These are the activations of a small neural network, seen along a few directions. Each row is one input.
In each table, some parts of the input vary, and every possible input appears once, in random order.
Descriptions start from the smaller parts, as in this example, which fits no table here: values(2) and (point or line(11) or (line(4) and ring(5))).
Shared parts are said once, and a part with two or three values counts as separate values.

A family of inputs:
r1: [ 37   1 -14 -20  25  27  10  13  -1  13 -32   1]
r2: [-32  -9  -4  24 -23   4 -15 -20 -13 -21  19  14]
r3: [-19   8   6   7 -27 -27 -33   6  -5 -36   4  13]
r4: [-22  15 -14  30 -25  17   8   9 -22  20 -27  -8]
r5: [ 36   0  22 -20  33   5  24  -4   7 -12   9  18]
r6: [ 27 -22  -3 -25  25  15 -11 -14   7 -26  11  21]
r7: [ 19 -10  17 -10  -3  -3 -22  -5 -14  -1 -11 -44]
r8: [ 21 -20  -1 -13 -12 -22  -3   1   9  -6 -25 -31]
r9: [-19  38  -6   1   1  10 -15  33  -5  17 -15  -9]
r10: [ -3   9  -7   7  11  42  11  -7 -27  27 -27  -7]
r11: [-26 -20  -4 -14  15  -2 -12   7   8  40   8 -11]
r12: [ 25  -3 -38   5   7  24  26   1  18  28 -15   4]
r13: [-27   7  13 -12  -3 -13 -31  17   4  19   4 -27]
r14: [-18  11  13   0  28  -1  18   6   6  13  32  26]
r15: [-22  13  23  30 -15  -6  23  -9 -14  -6  17  10]
r16: [ 30  23  -2   4   1  22  -4  11 -24  -4 -30 -25]
r17: [ -2   5   0   8  -7 -25  33   2  18  -2  16  24]
r18: [ 15 -33 -20  -7   2   1   9 -14  27  30   3 -15]
r19: [ -9  30  -4  13 -28 -15 -12  33 -12   2 -38  -7]
r20: [-11  29  30  12 -19 -37   1  16  -5 -22   2  10]
r21: [-18  11 -23  -1  20  21   5  23  -2  38 -10   8]
r22: [ -3   7  31   7  20  17  26 -25 -18   1  19  12]
r23: [-11 -16 -25   3 -15 -15  -1  -8  18 -16  17  27]
r24: [ 25  -4  -3   7  14   2  39 -16  26   4  26  20]
r25: [-13 -26  13  -7   7  16  -8 -23 -16  30  -6 -27]
r26: [ 29  21  34   3   9  -1  10  -6 -15 -28  13  -7]
r27: [-30 -19   6  16 -28  -8  -9  -8 -11  22  -8 -27]
r28: [ 31  10 -19  -1  -8   2  14  16   0  -9 -43 -13]
r29: [ 30   8  17  -1   0 -20  27   0   7 -33  -2   4]
r30: [ -1   6 -35   6 -16  -4  20  19  11  23 -25   8]
r31: [ 19  -2   8  -3   1  10 -26 -16 -15 -43  15  -4]
r32: [-29  16   4  -5   0  -2 -36   6   3 -22  28  12]
r33: [ 15 -25 -28   2   7  13   4 -26  26 -11  28  23]
r34: [-10 -24 -17  -6 -20 -26   4   3  20  25  -7 -11]
r35: [-20  38  29   0  10 -12  -1  16   3  -8  27   9]
r36: [-14 -17   4   2  11  29 -13 -35 -17 -15  21  15]
r37: [-28 -12 -12  -5  19   9 -17  -4   6  -1  34  29]
r38: [ 26 -30   4 -33  20   3  -7  -2   8  15 -14 -18]
r39: [-17  -1  15   1 -31 -38 -28  16  -4   4 -20 -25]
r40: [ 21 -12  -9  -6  -8 -10  -7 -10   7 -47   0   7]
- Describe the family of inputs behind these rows. => values(4) and ring(10)
- Changing only the values(4) part turns r32 into r35. The same change can be made to r2. Which row results? => r15
- Changing only the values(4) part turns r25 into r10. The same change can be made to r11. Which row results? => r21
- Change only the values(4) part in r20. List by row number the other rows that result. => r3, r19, r39

A family of inputs:
r41: [-20  23   0  11 -27 -11 -15  30 -16  20 -38 -29]
r42: [-10 -11   7  -3 -13 -17 -21  -4   1 -15   7  -7]
r43: [  5  24  21   8  -2 -10   5   2  -6 -32  13  13]
r44: [ -2 -22 -14  -8  13  14   1 -12   9  20   9   2]
r45: [  6   6  15   1 -10 -14 -11  -2  -5 -32   5  -1]
r46: [ 18 -27 -10 -14   7   4  -4 -12  11   3  -2  -8]
r47: [ 34 -10   0 -11  11   6   8  -9   4 -15  -5  -1]
r48: [-34  12   4  15  -2  -2   2   0  -1   3  24  22]
r49: [  8   7 -17   0  -7   9   6  22  -7  39 -48 -31]
r50: [-30  -7   4   4  -8  -8 -17  -5   0   2  17   4]
r51: [ 33   9   5  -5  20  11  24  -4   3 -15   2  14]
r52: [ -7  -2 -14   3  19  20  21  -6   9  21  15  22]
- Describe the family of inputs behind these rows. => values(2) and (point or line(5))
- Changing only the values(2) part turns r50 into r44. The same change can be made to r43. Which row results? => r51

A family of inputs:
r53: [ -7  20   5   9 -13  -9   1  17  -9   4 -18  -8]
r54: [ 13  -6   9  -6   5  -4  -3 -10   2 -20  11   4]
r55: [-4  5 -5  2  5 10  6  5 -3 17 -7 -3]
r56: [-4 -7 -7 -3  2  8 -4  1 -1 17 -8 -8]
r57: [ -6  10   1   4 -15 -10  -9  14  -7   4 -18 -15]
r58: [  6 -21 -10  -8   6   3   1 -10  10   6   4   1]
r59: [ -6  16   3   6 -14  -9  -4  16  -8   4 -18 -11]
r60: [-51   7  16  15 -12 -18 -18  -7  -1 -17  44  26]
r61: [ -6   4  -1   2 -17 -10 -13  11  -6   4 -18 -18]
r62: [ 13   0   9  -4   6  -2   1  -8   1 -22  11   8]
r63: [ 14   5  10  -1   7   0   5  -6  -1 -23  11  11]
r64: [ 13 -13   8  -8   3  -5  -6 -13   3 -19  11   0]
r65: [ -7  -3  -3   1 -19 -10 -17   8  -5   4 -18 -21]
r66: [ 8 -3 -7 -1 10  8 13 -4  7  4  6 11]
r67: [ 8  3 -6  2 10 10 18 -4  6  3  7 15]
r68: [ -4 -14  -9  -5   0   6  -8  -2  -1  17  -9 -11]
r69: [ 7 -8 -8 -4  9  6  9 -5  9  4  6  8]
r70: [-4 10 -3  5  5 11 11  6 -4 17 -6  0]
r71: [  7 -14  -9  -6   8   4   5  -7  10   5   5   4]
r72: [-4 -1 -6 -1  4  9  1  3 -2 17 -7 -6]
r73: [ 13  10  11   2   8   2  10  -6  -2 -25  11  15]
- Describe the family of inputs behind these rows. => point or (line(4) and line(5))
- Change only the line(4) part in r61. List by row number the other rows that result. => r54, r56, r71

A family of inputs:
r74: [  5  -4  14  -2 -11 -16 -16  -7  -3 -32   6  -4]
r75: [-28  31  11  16 -19 -13  -8  22 -15   3 -10  -5]
r76: [-27 -19 -11  -1  -5  -2 -14  -4   7  22   9  -4]
r77: [ 29 -21  -8 -16  14  12   4 -11   7   1  -7  -8]
r78: [ 42   8  -6  -6   9  12  20   7  -1   1 -28 -10]
r79: [-12 -13 -17  -2   6  15   2   0   3  37  -8  -7]
r80: [-37   5   2  11 -19 -11 -20   6  -6   5   5  -3]
r81: [ 14 -28  -1 -15   3  -7 -12 -16  10 -14  10  -4]
r82: [ 14  23  23   4 -12 -17  -4   9 -11 -33  -9  -7]
r83: [  0   4  10   5  33  14  29 -26  13 -26  61  58]
r84: [  0  14 -16   6   1  14  19  18  -4  36 -29  -8]
- Describe the family of inputs behind these rows. => point or (values(2) and line(5))
- Change only the line(5) part in r79. List by row number the other rows that result. => r75, r76, r80, r84
